(92): [ 91 154 108 130]
(89): [ 90  90 153 115]
(30): [163 102 140  92]
(148): [ 94 165 101 141]
(73): [128 186 112  98]
(78): [ 90 151 107 117]
(176): [120 129 119  91]
(130): [ 90 157 104 138]
(191): [ 90 153 103 125]
(174): [ 90 161 102 140]
loc: [98] | (73), 3
loc: [128] | (73), 0
start: [161 102 140] | (174), 1
loc: [120] | (176), 0
start: [ 90 153 103] | (191), 0
[151 107 117] | (78)

(118): [101 131 122  65]
(11): [124 125 129 117]
(143): [171 125 129  94]
(139): [144 127 126  71]
(86): [133 127 127  98]
[127 126] | (139)
[171 125 129  94] | (143)
[126  71] | (139)
start: [127 126  71] | (139), 1
start: [125 129  94] | (143), 1
loc: [71] | (139), 3

(181): [132 148 141 135 138 152 119 141 133 122 123 119 109 127 130 118 128 127
 146 140 127 123 140 113 143 147 135 120 138]
(180): [128 126 119 124 126 135 132 138 131 116 123 137 112 111 113 120 139 123
 132 124 136 131 131 132 137 131 133 128 139]
(22): [136 147 147 134 138 153 123 149 136 114 119 129  96 112 121 111 138 120
 147 138 134 125 144 122 148 150 136 122 143]
(57): [128 131 127 127 128 132 126 129 126 128 130 125 128 131 128 129 126 131
 131 129 126 127 128 124 130 128 129 126 130]
(98): [133 157 143 137 142 163 114 145 134 124 126 109 108 134 136 119 122 133
 155 147 121 119 142  99 150 154 136 113 143]
(44): [134 148 111 110 120 148 124 129 116 130 139  96 153 160 126 146  99 165
 147 129 108 128 110  71 141 118 138 108 152]
(40): [142 111 115  97 102 125 147 138 116 106 127 142 131 105  85 133 135 140
 124 102 139 145 107 122 135 100 138 130 157]
(12): [130 134 133 131 131 135 125 133 130 126 127 126 121 127 128 125 129 127
 134 132 128 127 132 124 134 135 131 125 131]
(114): [133 143 113 111 120 144 125 128 118 129 137 101 151 153 125 145 103 160
 143 127 110 129 111  79 138 115 136 111 148]
(183): [128 130 126 125 127 130 128 128 126 128 129 125 130 130 127 130 126 132
 130 128 126 128 126 122 129 127 128 127 131]
(206): [139 122 133 117 120 133 138 143 127 108 120 144 109 101 100 119 143 123
 130 116 142 135 128 135 140 125 134 131 147]
(2): [134 170 136 133 142 173 109 142 129 130 131  90 121 155 142 128 106 149
 165 152 108 117 136  70 155 152 139 101 149]
[142  99 150 154 136] | (98)
start: [150 154 136 113 143] | (98), 24
start: [128 126 122] | (183), 21

(23): [100  91  87  99 130  89 123 121 109 125 123 136 130 143  95 163 126 115
 147 118 155  80 128  92 108 151 119 138 170 138  85 120]
(43): [ 91  87 100 130  99  89 131 131 197 121 139 107 130 133 208  72 143 145
 142 143  72 176 120 177 107 135 133 142  78 102 191 134]
(59): [118 115 100 130  99  89 131 131 197 121 139 107 124 133 208  72 143 145
 142 143  72 176 120 177 107 135 133 142  78 102 191 134]
(63): [151 154 173 109 175 163 118 117  75 134 107 145 130 136  76 172 114 108
 145 110 194  82 130  80 126 129 114 143 165 145  90 118]
start: [118 115 100 130  99  89] | (59), 0
[126 115] | (23)
loc: [125] | (23), 9
start: [126 115 147] | (23), 16
[123 121] | (23)

(207): [155 131 138  69  76 147 188]
(62): [119  92 168 160 183  71 114]
(27): [200 107 126 154 106 164 194]
(97): [119  92 168 160 144  71 114]
(211): [119  92  78  85  83 128 140]
(213): [104 187  71 141 120  91 202]
(179): [107 158  76 128 141 172 114]
(128): [167 150 176 108  88 103 130]
(189): [ 90 116  73 192  75  98 110]
(69): [162 112 137 112 151 135 146]
(168): [183 144 121  93 133 160 127]
(41): [128 123 159 142 105 182 132]
start: [119  92  78  85] | (211), 0
[183  71 114] | (62)
loc: [88] | (128), 4
start: [106 164] | (27), 4

(83): [109 114 140 143 173 107  54 113 179 173 122  88 108 142 137  84  99 161
 101 128 180]
(95): [109 114 101 139 182 126  51 136 182 176 131  84 127 132 137  96 106 163
 123 120 166]
(70): [123 121 166 132 156 134  88 141 186 151 151  70  95 131 142  63 149 117
 166 124 112]
loc: [163] | (95), 17
[109 114 140 143 173 107  54 113 179 173 122  88 108 142 137  84  99 161
 101 128 180] | (83)
start: [117 166] | (70), 17
[123 120 166] | (95)
loc: [95] | (70), 12
[ 51 136 182 176] | (95)
loc: [141] | (70), 7

(115): [158 159  92  91 136 124 109 137]
(101): [130 138 143 120 152 136 109 119]
(6): [147 139 106 108 145 122 117 138]
(36): [123 102 147 123  67 170 105 113]
(142): [120 106 113 136  91 120 159 132]
[120 106 113 136] | (142)
[136  91] | (142)

(79): [113 158 167 157 163 129]
(45): [168 153 175 104 142  95]
(149): [129 104 142 122  71 109]
(5): [104 175 118 168 184 150]
(64): [ 91 175 153 170 160 173]
(109): [158 167 157 166 179 176]
[158 167 157 166 179 176] | (109)
start: [153 170 160] | (64), 2
[153 175] | (45)
start: [158 167 157 163] | (79), 1
loc: [71] | (149), 4

(154): [152 112 161  77 163  99 176 120 138 132  77 102 136 182 131]
(155): [124 100 174  81 160 119  96 130 138 132  77 102 136 182 131]
(71): [129 141 163 133  52 171  86 108 153 103  77  66 161 159 108]
(136): [ 97 160  81 100 174 126 131 113 125 134 146 127  80 126  59]
(9): [152  73 161  77 163  99 176 119  78 137  82  97 107  80 161]
(25): [120 101  80 172 119 129 138 181 187 143  91 145  72 138 111]
(127): [152  73 161  77 163  99 176 119  78 137  82 119  68 175 146]
loc: [171] | (71), 5
[152  73 161  77 163  99 176 119  78 137  82 119  68 175 146] | (127)
loc: [153] | (71), 8
loc: [175] | (127), 13
loc: [59] | (136), 14
loc: [111] | (25), 14
start: [100 174  81 160] | (155), 1

(96): [170 114 119 129 122 134 129 106 138 198 123 121 152 119 186]
(3): [114 119 129 120 108 154 154 157 149 126 112 157 130  89 174]
(81): [119 134 119 133 163 112 143 126 140 104 127 114 114 125 126]
start: [114 119 129 122] | (96), 1
loc: [122] | (96), 4
[126 140 104 127 114 114 125] | (81)
loc: [163] | (81), 4

(35): [ 80 163  76 124 126 162 119 125 134 109 156 149 108 206 117  97 113 138
 146 150 125 101 122 154 136 123]
(138): [119 124 121 129 111  63 141 152 131 116 100  88 108  97 206 117 113 101
 125 113 102 116 121 132 132 116]
(74): [128  81 167 153 169 161 123 165 119 155 145  78  68 120 152 134 111 121
 138 116  96 129 100 142 135 120]
(132): [ 78 152  96 130 133 156 157 116 169 135 136 117 197 126 121 181 122 143
 155 116 129  94 123 131 121 102]
(129): [115  95 131 102 120 142 135 168 144 121  76 128  81 170 153 142 150 122
 107 112 150 114 110 150 184 158]
start: [108  97 206 117 113] | (138), 12
[115  95 131 102 120 142 135 168 144 121  76 128  81 170 153 142 150 122
 107 112 150 114 110 150 184 158] | (129)
[128  81 170 153] | (129)
[167 153 169 161] | (74)
[116 129  94 123 131] | (132)
[150 125 101] | (35)
[131 102 120 142 135 168 144 121  76 128  81] | (129)

(152): [160 164  81 164]
(169): [103 101 169 102]
(68): [ 81 162 106 143]
(49): [132 137 119 143]
(112): [113 119 144 123]
(38): [ 84  92 182  81]
(137): [ 66  74 207  70]
[ 92 182  81] | (38)
[ 81 164] | (152)

(84): [119 180 145 108 106 133 119 181  83 132  91 104 121  89 140 134  92 104]
(102): [168 100 146 134 153 187 135 175  81 181  97  71  87 188 111 123 142 151]
(19): [153 127 145 108 106 133 119 181 125 132  91 104 121 191 124 123 145 153]
(94): [113 155 124  97  92 107 136 146 144 134 130 157 148 171 140 129 111 126]
(156): [145 180 119 108 106  75 125 110 155 117 130 156 169 114 150 131  97 120]
(126): [162  97 149 156 147 121  88 124 136  67  93  82 116  66 113 123 177 150]
loc: [175] | (102), 7
[ 88 124 136] | (126)
loc: [82] | (126), 11
[153 127 145 108 106 133 119 181 125 132  91 104 121 191 124 123 145 153] | (19)
start: [119 180 145 108 106] | (84), 0

(192): [130 142 144 149 105]
(80): [119 140 145 148 112]
(39): [170 120 176 113  66]
(158): [141 106  96  91 158]
(200): [119 140 109 118  72]
(24): [119 140 145 118  72]
(15): [124 125 125 126 123]
(91): [130 125 126 125 133]
(60): [119 140 122 118  72]
(204): [132 117 116 116 118]
(160): [120 116 116 133 124]
loc: [91] | (158), 3
start: [117 116 116] | (204), 1
start: [144 149 105] | (192), 2
start: [117 116 116 118] | (204), 1

(117): [ 94 100 152 109 107  88  87]
(55): [152 100  94 109  98 117  57]
(119): [105  78  80  79  89 160 115]
(172): [ 87 171 128 109 193 195 191]
(4): [ 72 119  66 179  80 150 173]
(125): [ 96 180 149  90  65 138 171]
(164): [ 78  80  79  89 159 195 191]
(28): [ 75 131 191 198  89  69  68]
start: [105  78  80] | (119), 0
loc: [105] | (119), 0
loc: [88] | (117), 5
[ 94 100 152 109] | (117)
[ 66 179  80 150] | (4)
[ 78  80  79  89 160] | (119)

(16): [ 80 170  78 143 182  82  74 139 169 169 162  82 166  69 120 128 180  75
  78  90 128 143 117 150 167 134 138  83 138 181 139 151]
(14): [125  80  73 120 178  82  74 139 169 169 162  82 166  69 120 128 180  88
  78  90 128 143 117 150  74 134 138  83 138  86 125 127]
(120): [ 82 122 159 182  96 172 127  86  79  84  82 185  76 153  83 179 119 117
 170 126  85 178  94 171 130  71  78 166  75 147 178  79]
(124): [ 78  90 156 180 154 171 102 107  96  86 123 177  78 132  67 175 175 105
 184  94  75 182  85 183 168  81  77 162  84 122 177  77]
(77): [154 181 155 113  76 136 184 132  98  99 108 139 117 177 158 115  80 186
 143 180 161 108 154  98  76 143 141 144 145 171 114 154]
(105): [ 75 116 143 181 113 171 121  88  81  85  86 178  88 142  78 173 161 123
 170 122  74 184  83 173 151  70  72 138  78 141 186  91]
(56): [ 90 124 138 177  96 172 125  89  81  72 101 160  73 136  87 180 116 118
 172 111  88 175  99 174 129  80  79 170  78 143 182  84]
(66): [182 162 102  74 115  89 141 163 156 175 150  85 175 118 175  76  94 162
  94 170 174  79 161  86  94 180 174  94 185 135  88 173]
[ 82 122 159 182  96 172 127  86  79  84  82 185  76 153  83 179 119 117
 170 126  85 178  94 171 130  71  78 166  75 147 178  79] | (120)
loc: [87] | (56), 14
[ 79 170  78 143 182] | (56)
[130  71] | (120)

(46): [127 127 128 127 127 130]
(106): [ 97 174  95 136  95 117]
(133): [126 129 126 129 127 128]
(110): [107 119 141  68  88 190]
(167): [126 128  67 127 130 128]
(65): [126 126 124 129 127 129]
(26): [158  85 162 120 161 139]
loc: [117] | (106), 5
loc: [124] | (65), 2
[127 128 127 127 130] | (46)
loc: [68] | (110), 3

(171): [159 159  70 119 112 196]
(47): [138  55 120 130  69  88]
(53): [147  76 159 162 143  55]
(90): [188  85 169 131 140 113]
(107): [186 167 124 113 199 165]
(82): [130  69  91 119 112 196]
(37): [102 170  69 124 151 190]
(194): [188  85 169  76 186 125]
(54): [ 54 115 152  89  73 119]
(201): [ 61 103 140 102  65 113]
(163): [150  76 161  85 122  57]
start: [ 65 113] | (201), 4
loc: [152] | (54), 2
loc: [103] | (201), 1
loc: [70] | (171), 2
loc: [162] | (53), 3
start: [130  69  88] | (47), 3

(21): [ 97 100  55  73]
(104): [101  99 178 105]
(48): [ 97 100  97 129]
(144): [107  64  70 191]
(42): [101  99 178 130]
[ 97 100  55  73] | (21)
[101  99 178 105] | (104)
loc: [129] | (48), 3

(108): [149 117 114 124 118  86 115 112 127 109 112  98 158 124 137  87 113 123
 132 161 136 120 172 173 156 131 160]
(111): [122 119 141 153 154  83 137 125 147 120 135 136 122  97 142 153 126 124
 191 167 159 127 121 118 127 117  93]
(121): [141 118 140 158  90 125 164 110 120 136 112 102 134 129  96  99 101 127
 129 168 139 122 122  93 145 138 139]
loc: [86] | (108), 5
start: [122 122] | (121), 21
[158 124 137  87 113 123 132] | (108)
[118 127 117  93] | (111)
start: [167 159] | (111), 19
start: [153 126 124 191 167 159 127 121 118 127 117  93] | (111), 15

(123): [ 90 126 138 148 152 159 103 101 179 165 176 181 170 116 156 139  85 153
 170]
(18): [ 97  65 120 130 127 127  90  89 140 123 167 171 176 156 160 150  80 124
 161]
(76): [186  81 154 120 141 133 169 168 111 136 106  93 103 170  92 142 160 138
  60]
(13): [142 115 133 169 155 142 166 145 106 163  84  96  73 167 110 103 181 138
  76]
(58): [122 121  64  80  89  75 149 138 112  88  76  93  62  78  74 172 164  69
  74]
(88): [126 132  61  75  66  66 137 128  97  59  97  97  94 115  78 168 167  80
 105]
start: [127 127  90  89 140 123] | (18), 4
loc: [61] | (88), 2
start: [ 78 168] | (88), 14
start: [154 120 141] | (76), 2
[137 128  97  59  97  97  94 115  78 168 167  80] | (88)

